These are the activations of a small neural network, seen along a few directions. Each row is one input.
Each table varies a few parts of the input and shows all the possible inputs, shuffled.
A made-up example of a description, with smaller parts first: one of 2 separate values, together with either a single point or one of 9 places around a ring or (one of 5 places around a ring, together with one of 6 places along a line).
Shared parts are said once, and a part with two or three values counts as separate values.

Other details of the inputs shift rows strongly along two fixed directions, in all tables alike. That doesn't count.
To show where, the next rows are all for the same input, with only those details redrawn:
-.47 -.02 -.46 .04 .22 .33 .28 .42 -.32 .38 -.01 .59 .05 .17 -.18
-.27 -.06 -.03 .17 .17 -.40 -.03 .05 -.14 .15 .00 -.05 .11 .12 .00
.09 .15 -.25 -.15 -.12 .74 .00 -.06 -.08 -.03 -.18 .36 -.16 -.18 .01
.18 .14 -.07 -.08 -.14 .44 -.13 -.22 .00 -.13 -.18 .10 -.14 -.20 .10
-.31 -.05 -.10 .15 .19 -.29 .02 .12 -.17 .20 .00 .07 .11 .14 -.03
.00 .03 .04 .07 .01 -.12 -.14 -.16 -.03 -.04 -.09 -.10 .00 -.05 .08
.04 .01 .17 .12 .00 -.39 -.24 -.26 .03 -.10 -.09 -.32 .03 -.05 .14
.10 .17 -.31 -.19 -.13 .93 .04 -.03 -.09 -.02 -.20 .47 -.19 -.20 .00

Rows:
x1: .33 -.10 .27 -.08 -.11 -.05 .04 .00 .20 -.11 .05 -.27 -.05 .03 -.03
x2: -.56 -.05 -.17 .15 .23 -.28 .24 .46 -.18 .17 .04 .29 .10 .14 -.27
x3: .13 -.02 .31 -.01 -.05 -.57 -.04 -.09 .27 -.04 .34 -.46 .05 .04 .02
x4: .50 -.09 .19 -.21 -.20 .30 -.01 -.20 .22 -.29 .08 -.14 .01 .00 .19
x5: .09 -.08 .17 .05 -.06 -.18 -.16 -.20 .04 -.34 -.12 -.15 .10 -.06 .18
x6: -.35 -.08 -.26 -.01 .23 -.05 .36 .45 -.10 .49 .43 .25 .15 .35 -.19
x7: .15 .08 .09 .01 -.09 .00 -.22 -.28 .04 -.15 -.15 -.15 -.06 -.15 .14
x8: .59 -.01 .18 -.20 -.24 .42 -.05 -.21 .21 -.14 -.05 -.17 -.15 -.10 .08
x9: .18 -.01 .16 .06 -.08 -.13 -.21 -.22 .04 -.19 -.23 -.22 -.04 -.13 .08
x10: .24 -.07 .12 -.07 -.01 -.06 .01 -.07 .10 .11 .17 -.22 .03 .13 .07
x11: -.33 -.16 -.09 .03 .21 -.25 .41 .56 -.05 .33 .34 .17 .12 .31 -.28
x12: -.18 -.12 .20 .22 .11 -.64 -.08 .07 -.03 -.09 -.11 -.25 .09 .05 -.08
x13: -.13 .06 .16 .15 .05 -.58 -.20 -.21 .04 -.07 .07 -.31 .07 -.04 .08
x14: -.02 .27 -.30 -.21 -.20 .83 .10 .05 .00 -.11 -.09 .51 -.22 -.30 -.10
The inputs of x8 and x9 match in every part but one. If x3 is changed in the same way as x8 into x9, which row does it become?
Answer: x14
What do these inputs look like to the network?
Answer: one of 2 separate values, together with either a single point or one of 6 places around a ring

Rows:
x15: .16 .15 -.20 -.08 -.13 .54 -.16 -.29 -.10 -.03 -.22 .25 -.10 -.20 .20
x16: .07 .11 -.04 .02 -.09 .11 -.26 -.35 -.04 -.14 -.14 -.02 -.01 -.15 .17
x17: .15 -.22 .33 .16 .06 -.69 -.29 -.34 .04 -.17 -.04 -.58 .21 .14 .27
x18: .18 .02 .02 -.13 -.08 .14 .00 -.07 .12 .04 .18 -.10 .02 .02 .04
x19: .32 .08 .14 -.09 -.14 .41 -.08 -.15 .11 -.34 -.21 -.04 -.15 -.24 .03
x20: .35 .05 .00 -.12 -.11 .60 -.10 -.17 .02 -.15 -.24 .02 -.15 -.12 .08
x21: .23 .02 -.07 -.08 -.11 .46 .00 -.04 -.04 .09 -.18 .13 -.15 -.07 -.02
x22: -.40 -.13 -.12 .07 .24 -.41 .24 .41 -.05 .34 .37 .07 .22 .33 -.17
x23: .10 .17 -.01 -.01 -.03 .10 -.17 -.25 .00 .07 -.10 -.11 -.13 -.18 .13
x24: -.03 .06 -.15 -.18 -.02 .48 .33 .28 -.02 .09 .15 .39 -.12 .04 -.09
x25: -.27 -.19 -.09 .11 .31 -.38 .26 .29 -.18 .50 .31 .06 .19 .44 -.02
x26: -.51 .02 -.31 .11 .17 .03 .13 .26 -.24 .11 .00 .45 .11 .06 -.12
x27: .30 .12 .04 -.20 -.34 .35 -.03 -.11 .21 -.27 -.08 .05 -.19 -.31 -.05
x28: .16 -.04 .46 .11 .02 -.69 -.14 -.23 .24 -.24 .23 -.58 .09 .05 .14
x29: -.01 -.03 -.18 -.05 -.04 .19 .09 .10 -.01 .14 .05 .15 .03 .05 -.15
x30: -.34 -.04 -.21 .06 .13 .22 .29 .45 -.15 .17 .00 .40 .01 .10 -.32
x31: .20 .04 .10 -.09 -.12 .26 .01 .00 .04 -.22 -.22 .03 -.16 -.17 .01
x32: -.50 .05 -.25 .15 .27 -.17 .11 .23 -.22 .37 .09 .15 .06 .15 -.14
x33: .37 .14 .13 -.22 -.26 .40 -.06 -.18 .29 -.31 .08 -.09 -.12 -.27 .05
x34: .36 .10 -.02 -.14 -.21 .65 -.08 -.17 .06 -.12 -.21 .06 -.20 -.18 -.03
x35: -.41 -.13 -.16 .16 .22 -.20 .21 .42 -.17 .29 .05 .21 .09 .26 -.28
x36: .06 .04 .07 -.04 -.14 .11 .04 .08 .04 -.11 -.14 .05 -.15 -.13 -.12
x37: .12 -.08 .39 .12 .06 -.72 -.13 -.19 .19 -.10 .25 -.56 .11 .16 .14
x38: -.31 -.11 -.24 .07 .23 .16 .24 .43 -.22 .24 -.04 .35 .05 .23 -.19
x39: -.06 -.11 .22 .16 .02 -.78 -.12 -.05 .15 -.03 .14 -.41 .15 .08 -.07
x40: -.26 -.22 -.09 .11 .20 -.23 .09 .20 -.15 .09 .02 .08 .21 .27 .01
x41: .32 .11 .08 -.14 -.27 .33 -.08 -.17 .23 -.33 -.06 -.03 -.14 -.30 -.05
x42: -.30 .19 -.29 -.05 .06 .45 .15 .21 -.11 .07 -.01 .41 -.12 -.15 -.16
x43: -.38 -.07 -.14 -.01 .13 -.24 .34 .50 -.07 .28 .29 .24 .10 .20 -.20
x44: -.13 -.12 -.11 .00 .14 -.20 .17 .21 -.07 .42 .25 .05 .14 .24 -.03
x45: -.09 .16 .16 .05 -.03 -.35 -.14 -.13 .06 -.13 -.04 -.22 -.11 -.21 .04
x46: .32 .05 .11 -.12 -.09 .25 -.03 -.21 .12 -.07 .14 -.14 -.06 .02 .13
x47: .04 -.18 .35 .17 .07 -.74 -.19 -.20 .09 -.28 -.03 -.48 .21 .05 .17
x48: .04 .14 -.03 .01 -.11 .11 -.24 -.29 .00 -.21 -.14 .02 -.03 -.17 .14
x49: .05 -.05 -.08 -.12 -.09 .33 .11 .07 -.04 -.15 -.15 .25 -.03 -.06 .06
x50: .40 -.10 .10 -.07 -.12 .16 -.20 -.34 .02 -.14 -.18 -.16 .01 -.05 .30
x51: .04 -.20 .24 .22 .19 -.70 -.15 -.09 -.07 .13 -.07 -.42 .13 .20 .13
x52: -.06 .18 -.21 -.10 -.16 .47 -.02 -.06 -.08 -.17 -.18 .40 -.13 -.24 .03
x53: -.48 .10 -.27 .10 .21 -.02 .13 .27 -.17 .26 .07 .25 .00 .07 -.18
x54: .22 -.12 .34 .12 -.05 -.79 -.27 -.32 .18 -.01 .06 -.60 .11 .03 .12
What do these inputs look like to the network?
Answer: one of 5 places along a line, together with either one of 2 separate values or one of 6 places along a line
The inputs of x29 and x39 match in every part but the place on the line of 5. If x20 is changed in the same way as x29 into x39, which row does it become?
Answer: x38
Change only the choice among 2 separate values in x26. List by row number the other rows that result.
Answer: x42
Which other rows agree with x15 in the place on the line of 5? List them by row number.
Answer: x21, x23, x25, x44, x50, x51, x54

Rows:
x55: .17 .04 -.21 -.19 -.04 .83 .14 .06 -.03 .08 .04 .34 -.06 -.02 .04
x56: -.15 -.19 -.03 .04 .05 -.23 .04 .10 -.07 -.10 .01 .06 .21 .16 .09
x57: -.03 .12 -.02 .06 -.02 .04 -.16 -.08 -.07 .00 -.20 .00 -.10 -.15 -.03
x58: .25 -.01 .12 -.02 -.06 .04 -.12 -.24 .04 .01 .00 -.25 .00 .00 .14
x59: .13 -.09 .12 -.01 -.02 -.18 .03 .08 .12 .00 .02 -.19 -.04 .02 -.13
x60: -.15 -.11 -.07 .02 .16 -.02 .21 .30 -.09 .15 .09 .10 .06 .27 -.10
x61: .06 .13 .16 .03 -.12 -.13 -.09 -.09 .11 -.23 -.01 -.13 -.06 -.16 -.03
x62: -.10 -.17 -.01 .03 -.02 -.30 .04 .14 .01 -.03 -.03 .03 .16 .04 -.06
x63: .01 .07 .22 .12 .01 -.37 -.22 -.23 .02 -.18 -.10 -.34 -.01 -.12 .07
x64: .03 .10 .15 .02 .03 -.06 -.14 -.13 .05 -.24 -.06 -.14 -.02 -.13 .08
x65: .17 .00 -.02 -.02 -.04 .13 -.11 -.12 -.04 .18 -.07 -.06 -.03 .02 .05
x66: -.22 -.06 -.09 .15 .14 -.10 .06 .21 -.20 .27 -.16 .12 -.03 .10 -.11
x67: -.31 .05 -.12 .08 .06 -.17 .12 .15 -.03 .10 .19 .16 .07 .07 -.14
x68: -.17 -.07 .09 .06 .10 -.20 .10 .17 -.05 .00 .00 -.03 .02 .12 -.05
x69: -.18 -.10 -.01 .05 .07 -.16 .18 .32 -.03 .13 .00 .08 -.04 .03 -.23
x70: .17 -.12 .24 .05 -.14 -.41 -.17 -.22 .13 -.31 -.02 -.24 .14 -.02 .14
x71: .20 .14 -.02 -.19 -.15 .33 -.04 -.18 .11 -.11 .10 .02 -.10 -.11 .18
x72: .23 .13 .01 -.19 -.20 .18 -.02 -.13 .19 -.04 .06 -.03 -.11 -.20 .02
x73: -.33 .03 -.06 .03 .14 -.11 .09 .24 -.09 .00 .05 .12 .04 .07 -.08
x74: .04 -.09 -.09 .04 -.04 .01 -.13 -.10 -.11 -.01 -.23 .09 .06 -.01 .08
x75: -.01 -.09 .07 .03 .03 -.24 .06 .07 .03 .15 .22 -.09 .10 .17 -.06
x76: .08 .08 -.17 -.12 -.07 .74 .13 .06 -.11 .00 -.22 .34 -.20 -.13 -.05
x77: .27 -.03 .19 -.01 .02 .02 -.07 -.13 .10 -.14 -.04 -.21 -.02 .02 .10
x78: -.20 -.07 .00 .08 .09 -.13 .19 .28 -.08 .10 .05 .15 .00 .12 -.18
x79: -.14 -.07 -.20 -.08 .09 .31 .23 .28 -.10 .24 .17 .27 .07 .22 -.06
x80: -.10 -.11 -.07 -.03 .06 -.10 .17 .25 .00 .26 .16 .04 .07 .13 -.18
x81: -.05 .11 -.05 .02 -.02 .07 -.11 -.19 .00 -.06 -.02 -.02 -.05 -.11 .04
x82: .01 .01 .08 .05 .05 -.36 -.12 -.21 .00 .07 .11 -.25 .05 .03 .15
x83: .04 .04 .14 .02 -.04 -.40 -.05 -.13 .12 .01 .22 -.21 .06 .03 .08
x84: .14 .18 -.29 -.19 -.12 .69 -.01 -.10 -.06 .17 -.10 .34 -.18 -.15 .05
x85: -.24 -.19 -.18 .09 .14 -.12 .09 .13 -.22 .08 -.06 .21 .19 .17 .01
x86: .22 .02 -.04 -.12 -.10 .44 .12 .07 .06 -.04 .00 .15 -.13 .00 -.11
x87: .03 .09 .09 .02 .01 -.05 -.16 -.24 .10 -.20 .06 -.14 .00 -.12 .13
x88: .18 -.11 .10 .00 -.05 -.02 -.13 -.21 .05 -.31 -.10 -.08 .12 -.05 .21
x89: .06 .12 .09 -.02 -.16 -.15 -.09 -.14 .19 -.13 .03 -.18 -.05 -.20 -.05
x90: -.37 .03 -.14 .04 .13 -.12 .10 .17 -.07 .08 .17 .14 .08 .11 -.05
x91: .13 -.03 .01 .00 .05 .12 .03 -.02 -.03 .04 -.09 -.05 -.03 .07 .00
x92: -.09 .06 .08 .05 -.04 -.25 -.01 .11 .07 -.07 -.01 -.11 -.03 -.13 -.13
x93: .22 .11 -.01 -.13 -.07 .32 -.06 -.21 .09 -.09 .08 .01 -.06 -.13 .20
x94: .12 .19 -.07 -.03 -.15 .28 -.23 -.30 .04 -.07 -.16 .00 -.16 -.24 .06
x95: -.05 -.06 .14 .08 .12 -.13 .03 .04 -.03 -.05 -.05 -.07 .01 .04 .02
x96: -.09 -.08 -.11 .10 .15 -.04 .06 .19 -.15 .30 -.10 .07 .01 .19 -.10
What do these inputs look like to the network?
Answer: one of 6 places along a line, together with either a single point or one of 6 places around a ring
The inputs of x89 and x87 match in every part but the place on the line of 6. If x59 is changed in the same way as x89 into x87, which row does it become?
Answer: x77
The inputs of x78 and x68 match in every part but the place on the line of 6. If x75 is changed in the same way as x78 into x68, which row does it become?
Answer: x79
Start at x74 and move only the place on the line of 6, one step at a time. The first step leads to x85. Which rows follow, in order?
Answer: x88, x56, x70, x62
Change only the place on the ring of 6 in x91. List by row number the other rows that result.
Answer: x58, x63, x76, x81, x82
